Each row below holds a small network's activations on one input, seen along a few directions.
Each table varies a few parts of the input and shows all the possible inputs, shuffled.
Descriptions start from the smaller parts, as in this example, which fits no table here: one of 4 places along a line, together with either a single point or one of 9 places along a line or (one of 2 separate values, together with one of 8 places around a ring).
Shared parts are said once, and a part with two or three values counts as separate values.

Other details of the inputs shift rows strongly along three fixed directions, in all tables alike. That doesn't count.

Table:
x1: [-60 -25 -24  18  -8  -6  31  -1   4 -33 -23 -25  17]
x2: [-27 -41  -7   6 -15 -49 -15  18  -6 -20   1 -32   3]
x3: [ 25  -4  23 -59  20 -61 -53  27  20  11  21  20 -11]
x4: [ 11  39  17 -11  32  46  12 -13  13  17   0  39  -5]
x5: [-52 -22 -19  43 -14  20  35 -11 -14 -26 -19 -30  13]
x6: [-44  20 -20 -62  36 -41  10   1  49 -40  11  30   3]
x7: [  1  33   6 -29  25  12   3   5  14   6   5  35  -9]
x8: [-62 -12 -31  41  -4  36  65 -22 -10 -38 -22 -24  27]
x9: [ 53 -35  34   5  -7 -36 -63  20 -28  42  12 -17 -17]
x10: [ -9 -24 -28   7 -26 -22  23 -15   4 -30  -4 -36  20]
x11: [ 39  24  28  20   9  49 -12   0 -24  38   5  25 -17]
x12: [ -2  71   8  -3  39 101  50 -34   6  21 -27  53   0]
x13: [ -9  -3  -1 -11   3 -14  -1  12  -3  -6   3   6   3]
x14: [ 51  23   8 -21  -8  -1 -10   0   8  19  14  20  -7]
x15: [-15 -14  -4   9  -5   3  11   8 -13   1  -7  -8   2]
x16: [-66 -29 -33   8  -2 -14  38  -8   4 -45 -16 -31  21]
x17: [-12   7   5 -75  30 -92 -52  24  50 -26  34  31 -15]
x18: [ 36  -2  26  54 -11  72   8  -7 -52  53 -23 -10  -4]
x19: [-43 -24 -14  33  -6   5  21  -8  -2 -23 -15 -24  10]
x20: [  6  39  10 -53  34 -14 -14  10  25  -2  15  48  -9]
x21: [ -4 -49 -26  15 -41 -45  11  -2  -9 -27  -3 -55  22]
x22: [ 15  -9 -15  10 -22  -7  15 -14   1 -10   4 -18  11]
x23: [ 56 -14  41   6   2  -3 -52  14 -23  44  13   2 -18]
x24: [ 42 -17  -2  -7 -33 -50 -48  16  -2   8  26 -21  -9]
x25: [ 64   6  13  50 -36  43 -21  -9 -32  41  11 -14 -15]
x26: [-17  25   3 -23  28   1  -5   1  28  -8   0  31  -9]
x27: [ 54  -9   5   5 -32 -29 -45  11  -9  19  24 -18 -12]
x28: [-44  58 -12 -44  36  21  37  -6  43 -23  -4  55   0]
x29: [-19 -25  -1  -1   3 -15   5   2  -2 -11 -10 -21  12]
x30: [ 24 -31  24  74 -27  41 -13   7 -51  39 -15 -29 -11]
x31: [  6 -15 -23   7 -29 -31 -10  -6   7 -19  15 -28   5]
x32: [  2  59   9  -9  30  78  40 -19   4  25 -23  47   0]
Description of these inputs: one of 4 places along a line, together with either one of 2 separate values or one of 6 places along a line.
The inputs of x13 and x8 match in every part but the place on the line of 4. If x3 is changed in the same way as x13 into x8, which row does it become?
Answer: x4
List by row number the other rows that have the place on the line of 4 in common with x26.
Answer: x5, x10, x11, x12, x16, x23, x25
Which other rows does x9 become when the place on the line of 4 takes its other values? List them by row number.
Answer: x12, x18, x32
Which other rows does x7 become when the place on the line of 6 takes its other values? List them by row number.
Answer: x2, x18, x20, x29, x30

Table:
x33: [ 72  65   8  21 -12  80  15 -30 -12  37  16  33 -11]
x34: [-14 -17 -20 -41  -2 -72 -21  -2  44 -33   7 -17  12]
x35: [ 67  59  30   8   2  74 -11  -1 -14  66  -1  47 -21]
x36: [ 49  57  40  29  14  82 -13  10 -22  52  11  60 -34]
x37: [-29 102 -11 -54  54  47  27 -27  63 -15  -3  83 -15]
x38: [  6 109 -22 -73  29  41  49 -22  60 -18  21  83  -1]
x39: [-12 -24 -13 -53   9 -79  -6   5  22 -32   0  -9  16]
x40: [-107  -59  -40   60  -21   19   83   -8  -29  -50  -36  -60   38]
x41: [-103  -50  -43   72  -36   17   76   -4  -24  -63  -31  -60   34]
x42: [-105  -59  -46   61  -16   19   79  -11  -30  -50  -37  -61   38]
x43: [ 33 -32  17 -23 -13 -84 -92  42  -1  19  26 -11 -34]
x44: [ 79 -16   8  81 -63  59  -4  -4 -68  52   9 -37  -8]
x45: [-41 -27  -7 -37  22 -75 -20  13  20 -33  14  -3   5]
x46: [-41 -29  -2 -55  21 -69 -13  23  17 -28  -6 -12  14]
x47: [ -9  88  -7 -79  59  41  54 -17  49  -7 -11  86   4]
x48: [-10  89  -2 -80  54  41  57 -13  50  -6 -10  87   4]
x49: [ 39 -44  36 -36  11 -84 -86  30 -13  22  16 -17 -11]
x50: [ 46 -31  34 111 -36  68 -17  -3 -63  45   1 -32 -17]
x51: [ 42 -38  37 100 -21  72  -9  -7 -67  59  -5 -31 -14]
x52: [-38 -29  -8 -54  26 -68 -17  19  16 -28  -7 -13  14]
x53: [ 77  62   9  21  -7  84  15 -35   2  37  20  33 -13]
x54: [-92  36 -44  -9  13  34  71 -19  38 -50 -27  14  13]
x55: [ 41 -36  21 -16  -9 -83 -96  24  13  15  31 -17 -33]
x56: [-18 -11 -20 -44  -5 -76 -21   4  33 -32   4 -12  13]
x57: [-85 -44 -54  53 -48  17  81 -16 -15 -49 -45 -70  46]
x58: [ 40 -33  33 -12  -7 -90 -96  41  -7   9  41  -3 -27]
x59: [ 40 -50  35 -32  13 -79 -83  23  -1  19  17 -22 -10]
x60: [ 73 -37  33  80 -33  62   1 -14 -64  61 -16 -36  -3]
The inputs of x39 and x48 match in every part but one. If x33 is changed in the same way as x39 into x48, which row does it become?
Answer: x38
What do these inputs look like to the network?
Answer: one of 4 places along a line, together with either a single point or one of 6 places around a ring
List by row number the other rows that have the place on the line of 4 in common with x60.
Answer: x34, x50, x51, x53, x55, x59
Start at x55 and move only the place on the line of 4, one step at a time. The first step leads to x37. Which rows follow, in order?
Answer: x43, x54
